These are the activations of a small neural network, seen along a few directions. Each row is one input.
Each table varies a few parts of the input and shows all the possible inputs, shuffled.
Descriptions start from the smaller parts, as in this example, which fits no table here: line(4) and (point or ring(9) or (values(2) and ring(8))).
Shared parts are said once, and a part with two or three values counts as separate values.

Other details of the inputs vary at random and push rows far along three fixed directions, the same in every table; ignore that.

A family of inputs:
r1: [ 23  -2  -5  15  -3  19  -2   1 -38  -1  -5]
r2: [ 22  13 -16   2  15   1  27   1 -40 -16  19]
r3: [ 12  -2 -19  15  23  10   4  10 -23   6  12]
r4: [-48 -12  13 -11 -34  44   5   6  76 -11 -14]
r5: [ -5  25 -26   3  12  29  36 -28 -17   1  35]
r6: [  1   5 -14  19   1  48   8 -35 -18  15  11]
r7: [-30 -20  35 -19 -34   1  24  34  54 -13 -29]
r8: [  0 -30  10 -12 -21  22  -5  26  50  19 -35]
r9: [ 21 -11 -13   1   5  20  -2  13   6  23 -10]
r10: [ 25 -15   4   6 -15  26  -4   6  -4  36 -27]
r11: [ 22  -1  -8  20  12  12   1  -1 -49  17  18]
r12: [-24  28  23   3  -4 -27  33  26  25 -55  55]
r13: [ 21  -9  -5 -12  -2  12  22   7   1  27 -18]
r14: [  9 -23  13 -25 -16  18  17  15  23  31 -35]
r15: [ -4  41  22  -6  -5 -21  26  20  30 -64  47]
r16: [ 10  -4  -6  -5  11   2  25   7 -26  10  11]
r17: [ 15 -17  -7  -2   1  24  -3  17  17  27 -28]
r18: [ 10  27 -29   8  44 -55 -52 -71 -76  18  18]
r19: [-12  34  19   7  11 -17   3  28  39 -50  68]
r20: [-14 -39  14 -12 -20  24  -3  32  35  15 -34]
r21: [-27  -2   6 -21 -13 -54 -69 -57   1  -6 -54]
r22: [ -6  39  32  20  -9 -18   5  20  28 -48  62]
r23: [-54 -14  14 -39 -22 -57 -70 -34  58 -23 -65]
r24: [ 15 -19 -14   1   1  26  -1  16  -9   2 -20]
r25: [-43  17 -10 -15  21 -89 -28 -56 -22 -28   9]
r26: [ 23   1 -12  24  10  12   3  -2 -49  16  14]
r27: [ 25  12 -11  -2  17   3  25   1 -17  14   7]
r28: [-10  44  34  20  -6 -16   5  22  29 -50  56]
r29: [  4 -33  -7   1  -6  23   1  20   8  21 -25]
r30: [ 13 -24   5  12 -12  28   1  11 -16  30 -32]
r31: [ 27   6 -11  -3  13   1  25   0 -15  15  10]
r32: [ 24  -1 -11  25   9  11   3  -2 -48  15  15]
r33: [-41 -16 -20 -16  15 -62 -62 -53 -13   7 -39]
Description of these inputs: values(3) and (point or (values(2) and line(5))).
Changing only the values(3) part turns r17 into r27. The same change can be made to r8. Which row results?
Answer: r31
Which other rows does r8 become when the values(2) part takes its other values? List them by row number.
Answer: r29

A family of inputs:
r34: [ 36   5 -20  13  10  39  33  12 -31  18  27]
r35: [-23   4   1 -10   5 -21 -11 -28  -7  -3  -2]
r36: [ 12   7 -32   6  28  -9 -23 -30 -46  21 -10]
r37: [ 26  -2 -15  16  15   8  -7 -10 -45  22   9]
r38: [-5  4  4 11 -6 -6 -8  6  4 -6 -1]
r39: [-22  21 -20  -1  23 -38 -16 -44 -27  -8   6]
r40: [14 19 -6 17 12 11 24  6 -5 -8 40]
r41: [-26 -21  25 -20 -35   8   0  10  51   4 -28]
r42: [ 17  25   4  12  11  17  23  19   0 -18  54]
r43: [  5   2 -27  -1  25  -9  -9 -42 -52  25  -3]
r44: [-24  26  25  10  -6  -3  26  19  36 -46  45]
r45: [-21 -26  20 -24 -30   8 -13   5  45  10 -45]
r46: [  1 -37 -10  -3  -7  -4 -37 -29 -14  48 -67]
r47: [ 16   0  11  17 -14  23  18  33   8 -16  19]
r48: [ 23   7 -28   6  21  11   1 -13 -28  22   0]
r49: [-19 -31  21 -27 -27 -11   7  32  51   2 -36]
r50: [-41 -25  13 -27 -24 -14 -21 -22  24   9 -53]
r51: [-6  8 -1 -3  2 -2 -3 -1 15 -4  0]
r52: [  3 -31   0 -13 -15  19 -14   0   8  21 -52]
r53: [ 18  25   2  18  14  15  24  19   6 -19  50]
r54: [ -2  22  -4   1  11 -13  -4  -8  -5 -18  32]
r55: [-12  20  -4   1  20 -32 -28 -27 -21 -16  23]
r56: [ -3  21   0  13  17 -13  -9  -5  -6 -20  29]
r57: [-19 -27  17 -18 -29   7 -18   8  37   0 -48]
r58: [ 16   0  12  17 -13  23  19  32   8 -16  19]
r59: [ -8 -26 -15 -17  -9   2 -15 -25   2  40 -58]
r60: [ -1 -29  -9 -21  -7   5 -27 -24   0  42 -54]
r61: [ 13  -1 -35  -3  20 -13 -10 -43 -43  19  -8]
r62: [-28  20  20  -2  -5 -24 -15   4  21 -41  26]
r63: [ 23   1 -19   8  20  14  -8 -10 -40  21   6]
r64: [-36  17  17   1  -4 -53 -34 -20   8 -37  18]
r65: [  1  -9  -4 -10  15 -29 -15   7 -10   1 -11]
r66: [ 19   4  10  23 -10  33  25  41   8  -5  19]
r67: [-27  17  23   7 -12 -31 -15   5  19 -40  27]
r68: [ 59   1 -17  -9  26 -41  -9 -26 -83  45 -39]
r69: [-39  26   9  -3   6 -49 -31 -19  17 -39  13]
r70: [ 16 -41  -5 -23  -5   7  -1  19  10  39 -54]
r71: [  6   3   5   5  -8  29  36  22   9 -16  17]
r72: [  2  20  -7   1  12 -13  -1 -10  -2 -24  28]
r73: [-33  20  28   6 -12 -38 -20   1  25 -44  32]
r74: [ 45   2 -25  17  23  38  19   3 -32  31  13]
r75: [ 9  7  5 11 -6 25 29 22 19 -5 25]
r76: [ 18   1 -24   2  13   9   6 -18 -36  22   6]
r77: [ 32 -42   8   1 -16  32  20  55   5  32 -34]
r78: [ 6 -1 -3 -4 -3  8  3  2 10 -6 -1]
r79: [ 21 -40   3 -12 -11  37  38  46   9  31 -36]
r80: [ 15   4   6   7 -10  36  34  29  11   1  28]
r81: [ 11   4  12   8  -6  29  16  32   6 -10  21]
r82: [-21  10  -6  -1  15 -27 -11 -35 -11  -6   1]
r83: [-10  -5  -5  -7   0  -4   2 -18  -6  -3 -12]
r84: [-13  19 -16  -2  13 -37 -13 -36 -15 -21  19]
r85: [-47  21  12 -11   1 -48 -16 -30   9 -38  17]
r86: [-45 -12  14 -23 -28 -24 -21 -14  50  -4 -42]
r87: [ 7  7  6 10 -5 38 42 31 11 -6 17]
r88: [ -5 -18  35   0 -31  39  15  47  58  -5 -16]
r89: [ 44   2 -11  33  14  36  21  19 -34  18  25]
What is each input in this table made of?
Answer: point or (line(5) and (point or (values(2) and ring(5))))
Which other rows does r87 become when the ring(5) part takes its other values? List them by row number.
Answer: r35, r82, r83, r85
Which other rows does r74 become when the line(5) part takes its other values? List them by row number.
Answer: r44, r46, r56, r75
Which other rows does r88 become when the values(2) part takes its other values? List them by row number.
Answer: r56
Which other rows does r83 become when the values(2) part takes its other values? List them by row number.
Answer: r71
Which other rows does r58 become when the line(5) part takes its other values? List them by row number.
Answer: r52, r61, r72, r83
